These are the activations of a small neural network, seen along a few directions. Each row is one input.
In each table, some parts of the input vary, and every possible input appears once, in random order.
A made-up example of a description, with smaller parts first: ring(5) and (point or (values(2) and line(4)) or line(9)).
Shared parts are said once, and a part with two or three values counts as separate values.
(in the rows, 128 means zero)

Other details of the inputs shift rows strongly along two fixed directions, in all tables alike. That doesn't count.

A family of inputs:
r1: [111 100 133 129 139 114 124 144 114 139 138 196 131]
r2: [101  90 116 141 140 149 101 179 154 123 102 157 126]
r3: [160 114 135 132 125 130 168 101 127 131 124  51 112]
r4: [120  59 141 133 140 136 139 164 139 136 111 110 104]
r5: [151 153 152  97 119 107 144  61  94 132 153  90 120]
r6: [ 88 127 154 123 117 101 104  94 114 123 131 205 121]
r7: [ 97  44 156 151 120 137 119 160 141 145  91 126 110]
r8: [104  90 137 128 120 150  70 154 137 135  94 127 128]
r9: [187 123 111 162 124 137 185 118 123 150 141  71 147]
r10: [145 117  92 160 134 152 145 183 143 142 126 115 148]
r11: [ 96  67 130 150 125 155  89 170 156 128  76 129 117]
r12: [ 82 121 144 115 115 133  58 133 125 125 104 171 136]
r13: [180 140  93 125 146 147 159 127 145 116 132  54 120]
r14: [111  77 149 126 139 110 135 149 113 147 130 173 123]
r15: [ 82 143 144  75 136 105  55 114 107 115 136 220 122]
r16: [102  69 152 178 114 143 136 191 145 154  92 134 142]
r17: [122 102 116 136 143 128 120 156 129 139 127 182 140]
r18: [137 142 155 127 112 138 135 127 128 133 121  63 131]
r19: [145 201 108 137 113 102 148  78 103 132 168 171 162]
r20: [ 98 165 113 111 131 116  98 130 129 107 134 175 118]
r21: [169 148 124 146 137 125 195 140 127 139 154  94 145]
r22: [109 185 123  90 139  99 103  82 114  99 150 191 126]
r23: [104  77 147 113 139 123 124 144 130 126 112 129  96]
r24: [ 82  97 162 144 115 134 114 155 147 124  88 130 114]
r25: [112  89 141 148 136 146 143 189 157 128 105 106 116]
r26: [162 159 112 139 124 114 155  88 112 140 155 148 155]
r27: [163 114 137 144 123 114 175 102 110 151 144 103 138]
r28: [104 114 105 145 132 147 108 182 152 124 112 148 124]
r29: [ 79 163 137 110 106 117  62 116 114 121 126 192 136]
r30: [ 80 123 172  68 133  88  86  95  90 124 145 201 105]
r31: [160 156 132 111 118 128 133  83 108 129 146  74 128]
r32: [156 191 111 120 122 119 144  67 122 110 145 106 137]
r33: [185 141  95 164 124 145 174 124 133 144 135  80 163]
r34: [104  76 122 164 121 159 103 175 160 133  83 130 134]
r35: [148 123 106 131 145 139 137 139 143 124 130 118 126]
r36: [134 230 112 109 113  96 131  49 108 105 165 154 136]
r37: [174 145 130 117 133 152 165 152 138 128 134  12 124]
r38: [163 156  91 162 115 150 159 131 147 131 130  68 140]
r39: [179 144 116 100 139 140 147 114 117 125 151  49 118]
r40: [139  90 103 159 143 154 136 185 144 142 114 130 149]
r41: [126 218 115  79 125 103 101  85 101 108 171 168 135]
r42: [159 172 119 106 140 103 163  76 111 116 172 134 120]
r43: [ 80 138 156 107 118  95  92  81 107 115 129 204 111]
r44: [127 181 144 101 135 101 151  96 121 105 151 133 115]
r45: [103  65 127 159 124 155 100 173 158 136  84 139 126]
r46: [169 136  99 119 139 162 126 152 141 123 125  46 134]
r47: [118 129 132 104 139 114 122 112 122 113 136 148 106]
r48: [138 140 143 150 116 129 166 122 140 129 124  93 130]
Each input here is: values(2) and line(4) and (point or line(5)).
Changing only the line(4) part turns r38 into r19. The same change can be made to r42. Which row results?
Answer: r1
Changing only the line(4) part turns r3 into r5. The same change can be made to r11. Which row results?
Answer: r8
Change only the line(5) part in r9. List by row number the other rows that result.
Answer: r19, r26, r27, r33
Change only the values(2) part in r32. List by row number the other rows that result.
Answer: r22
Which other rows agree with r10 in the line(4) part and the values(2) part? List them by row number.
Answer: r1, r14, r17, r21, r40

A family of inputs:
r49: [ 96 184 119 131 108 108  90  99 113 128 139 219 162]
r50: [144 140 105 121 132 130 134 115 129 120 134 107 127]
r51: [105 107 145 129 115 135 111 134 139 123 106 118 114]
r52: [163 153 109 115 145 132 149 128 123 120 152  87 132]
r53: [155 171 131 104 124 117 150  84 102 123 156  87 128]
r54: [110 129 115 124 136 133 114 153 132 120 118 141 117]
r55: [148 136 111 122 139 139 135 119 135 121 131 108 130]
r56: [156 160 127 116 117 117 146  71 113 122 143  89 123]
r57: [162 153 110 129 139 136 150 118 141 113 138  93 128]
r58: [ 98  71 151 132 124 145  93 179 140 136  96 117 116]
r59: [147 129 108 120 139 137 134 145 130 125 136  99 125]
r60: [ 77  99 164 121 127 105  90 134 113 136 125 239 130]
r61: [ 82  31 149 151 116 164  80 200 156 138  55 115 114]
r62: [120 141 106 159 113 149 109 150 138 134 115 143 162]
r63: [109  86 144 151 133 139 131 177 146 136 103 144 134]
r64: [ 98 158 159  93 126  94  91  74  95 125 146 195 118]
r65: [137  83 136 139 129 155 120 159 140 141 104  72 121]
r66: [150 148 109 131 131 135 139 122 136 119 138 106 114]
r67: [165 156 132 129 120 136 153 100 132 117 134  64 123]
r68: [110 151 138 120 123  85 125  79 103 127 148 207 131]
r69: [171 142 112 153 124 130 182 111 133 134 144  83 132]
r70: [ 83 166 162  95 121  90  94  95 109 114 134 194 124]
r71: [ 92 167 136  93 137  95 100 109 121 111 145 205 128]
r72: [170 143 110 140 131 126 179  99 125 132 147  86 140]
r73: [ 70  40 149 148 120 166  85 216 162 139  63 110 105]
r74: [180 154 106 145 129 127 194 117 132 136 147  62 138]
r75: [136  94 120 130 142 148 110 169 142 134 108 115 124]
r76: [145 111 123 138 132 131 160 147 130 139 137 108 136]
r77: [123 102 129 139 129 128 140 154 124 140 129 139 131]
r78: [143 108 124 139 130 132 149 125 124 145 139 123 134]
r79: [100 149 149 120 124  97 127  92 116 122 146 214 133]
r80: [151 133 107 118 140 134 130 126 123 127 139 109 123]
Changing only one part turns r77 into r76. The same change can be made to r56. Which row results?
Answer: r61
What is each input in this table made of?
Answer: values(2) and (point or (values(3) and ring(5)))
Change only the ring(5) part in r51. List by row number the other rows that result.
Answer: r53, r56, r64, r73
Change only the ring(5) part in r75. List by row number the other rows that result.
Answer: r52, r55, r57, r71

A family of inputs:
r81: [104 169 148 109 120  80 123  71  96 127 160 220 139]
r82: [ 69  44 152 151 128 139  86 194 144 144  84 188 126]
r83: [ 87  87 158 127 122 132  91 155 132 132  98 143 113]
r84: [101 185 135 108 118  88 112  78 105 117 154 210 140]
r85: [ 68  46 148 148 129 138  89 198 143 143  86 188 122]
r86: [174  90 111 169 127 162 173 164 147 149 113  41 138]
r87: [151 156 109 124 138 129 148 120 127 121 148 118 136]
r88: [151 156 116 121 125 131 137 108 124 123 143 103 133]
r89: [ 63  66 142 156 115 146  79 191 151 136  73 178 130]
r90: [162  89 122 142 132 165 150 166 149 133 111  25 114]
r91: [158 162 110 114 133 129 142 103 122 120 147 104 130]
r92: [161 172 116 118 129 127 144  98 118 124 148 100 135]
r93: [127 134 135 138 121 116 142 107 119 135 132 147 138]
r94: [157  88 121 140 131 162 150 165 153 134 108  28 114]
r95: [162 137 119 129 137 122 162 114 120 131 149 115 139]
r96: [125 144 116 131 128 123 127 127 129 124 137 146 129]
r97: [158 147 116 124 140 112 160 104 112 130 156 129 130]
r98: [132 100 131 121 138 144 131 151 137 128 111  88 109]
r99: [117 135 124 134 125 130 122 136 130 127 129 148 135]
r100: [126 143 120 111 135 125 118 121 120 120 138 141 124]
r101: [110 155 126 116 127 110 117 114 123 122 141 179 133]
r102: [167 103 102 154 128 172 147 165 155 134 111  34 127]
r103: [147 178 117 108 130 114 133  88 115 118 157 130 129]
r104: [175 134 119 156 124 138 181 120 133 144 132  63 142]
r105: [101 183 135 106 122  91 111  83 104 114 159 212 137]
r106: [156 137 115 126 140 120 162 113 121 130 151 119 131]
r107: [ 65  61 145 146 121 147  62 192 145 134  78 171 122]
r108: [118 135 130 144 119 130 122 132 131 128 118 144 140]
r109: [117 134 131 131 118 130 109 120 129 127 115 137 131]
r110: [138  90 123 158 125 143 148 155 143 143 110 101 131]
r111: [158 162 104 123 138 124 151 112 126 121 147 116 133]
r112: [146 163 115 108 134 123 136 103 120 121 149 116 135]
r113: [128 114 129 132 134 121 134 132 125 134 133 154 128]
r114: [154 152 123 129 128 114 160  99 113 133 155 127 139]
r115: [120 126 119 118 137 127 108 133 127 120 127 143 123]
r116: [ 85 111 132 113 133 123  85 147 127 120 115 183 121]
r117: [147 143 134 106 133 124 142 107 121 121 141  97 118]
r118: [177  88 105 164 134 161 175 171 152 147 118  43 130]
r119: [ 56  51 167 137 117 142  70 180 143 133  70 162 113]
r120: [151 154 130 137 121 113 161  93 116 134 144 124 143]
r121: [106 177 130  99 135  89 109  86 104 111 158 217 133]
r122: [151 165 126 119 130 106 159  92 107 133 163 144 135]
r123: [145 177 114 114 133 112 144  97 119 120 156 144 137]
r124: [111 152 129 113 134 111 115 114 122 118 142 185 138]
r125: [137 156 141 110 126 112 137  84 117 119 144 110 122]
r126: [127 150 124 133 122 123 129 118 127 127 133 142 138]
r127: [162  91 125 143 130 166 151 160 152 135 107  27 113]
r128: [ 76 103 161 120 116 117  85 128 127 127 103 174 111]
r129: [ 81  80 158 135 118 136  91 155 137 131  88 140 113]
r130: [148 142 133 109 133 124 141 110 119 123 143  94 118]
r131: [120 131 140 102 133 119 123 116 115 118 137 132 114]
r132: [111 155 126 121 128 110 115 117 120 121 142 179 133]
r133: [ 70  42 149 147 135 139  89 197 143 144  88 188 122]
r134: [110 157 131 107 128 110 104 107 115 121 142 173 126]
r135: [133  96 132 123 138 144 129 153 136 124 113  85 112]
r136: [ 97 167 158  86 121  90 103  71  96 113 156 194 118]
r137: [155 151 125 131 129 116 160  97 117 132 155 128 135]
r138: [141 146 135 103 134 117 137  97 120 119 144 110 118]
r139: [136 128 124 125 139 112 141 119 118 129 143 151 130]
r140: [151 157 113 119 127 127 137 114 123 124 143 105 131]
r141: [144 182 121 125 124 112 142  89 120 122 151 140 140]
r142: [164 101 103 157 124 170 147 164 156 137 104  32 132]
r143: [ 80  98 154 111 125 121  85 138 126 123 112 174 106]
r144: [168 143 106 138 124 145 153 125 138 131 129  54 136]
r145: [146 168 115 128 127 123 147 105 125 123 147 125 137]
r146: [156 154 110 129 133 131 147 123 129 124 144 113 138]
r147: [ 65  65 144 158 117 148  75 190 150 135  74 181 128]
r148: [141 111 117 133 135 151 125 160 141 132 113  92 128]
r149: [ 86  85 156 121 124 133  92 158 132 132  99 146 112]
r150: [163 102 105 166 119 169 147 163 152 136 101  28 133]
r151: [134 110 121 151 120 149 123 147 144 131 104  86 132]
r152: [137 150 140 113 123 116 136  91 120 122 140 107 119]
Changing only one part turns r121 into r116. The same change can be made to r99. Which row results?
Answer: r92
Changing only one part turns r106 into r111. The same change can be made to r133. Which row results?
Answer: r146
What is each input in this table made of?
Answer: values(3) and line(4) and line(6)
Change only the line(4) part in r117. List by row number the other rows that result.
Answer: r95, r112, r124
Change only the values(3) part in r139. List by row number the other rows that result.
Answer: r97, r106
Start at r93 and move only the line(6) part, one step at a time. The first step leads to r110. Which rows follow, in order?
Answer: r137, r118, r113, r106

A family of inputs:
r153: [126  94 108 142 135 153 122 168 144 125 105 112 123]
r154: [126 106 137 131 125 147 128 158 138 129 107  79 119]
r155: [144 188 136 114 132  91 160  62 107 120 168 162 130]
r156: [ 94 155 134 110 131 103 102 111 124 113 139 204 124]
r157: [163 151 101 153 116 137 167 125 124 138 144  95 139]
r158: [128 172 142 108 122 107 128  81 121 113 148 129 119]
r159: [ 98 128 154 113 129  99 106 111 108 129 144 202 134]
r160: [130 120 116 132 135 143 130 165 142 127 117 111 130]
r161: [134  99 139 130 125 147 117 155 136 135 110  78 120]
r162: [ 69 121 144 143 111 121  75 132 126 129 103 223 148]
r163: [139  99 107 137 136 151 122 161 143 133 117  99 129]
r164: [218 173  99 127 135 122 204  74 117 134 173  38 143]
r165: [158 193 114  99 135 112 144  79 106 120 169 138 137]
r166: [126  77 127 154 133 145 137 161 140 137 103 114 122]
r167: [131  94 132 144 134 141 147 168 143 144 109 104 129]
r168: [ 84 125 148 110 120 110  91 108 114 112 121 178 115]
r169: [106  81 139 129 124 146  96 156 142 137  99 111 115]
What is each input in this table made of?
Answer: values(2) or (values(3) and ring(5))
Change only the values(3) part in r169. List by row number the other rows that result.
Answer: r163, r164
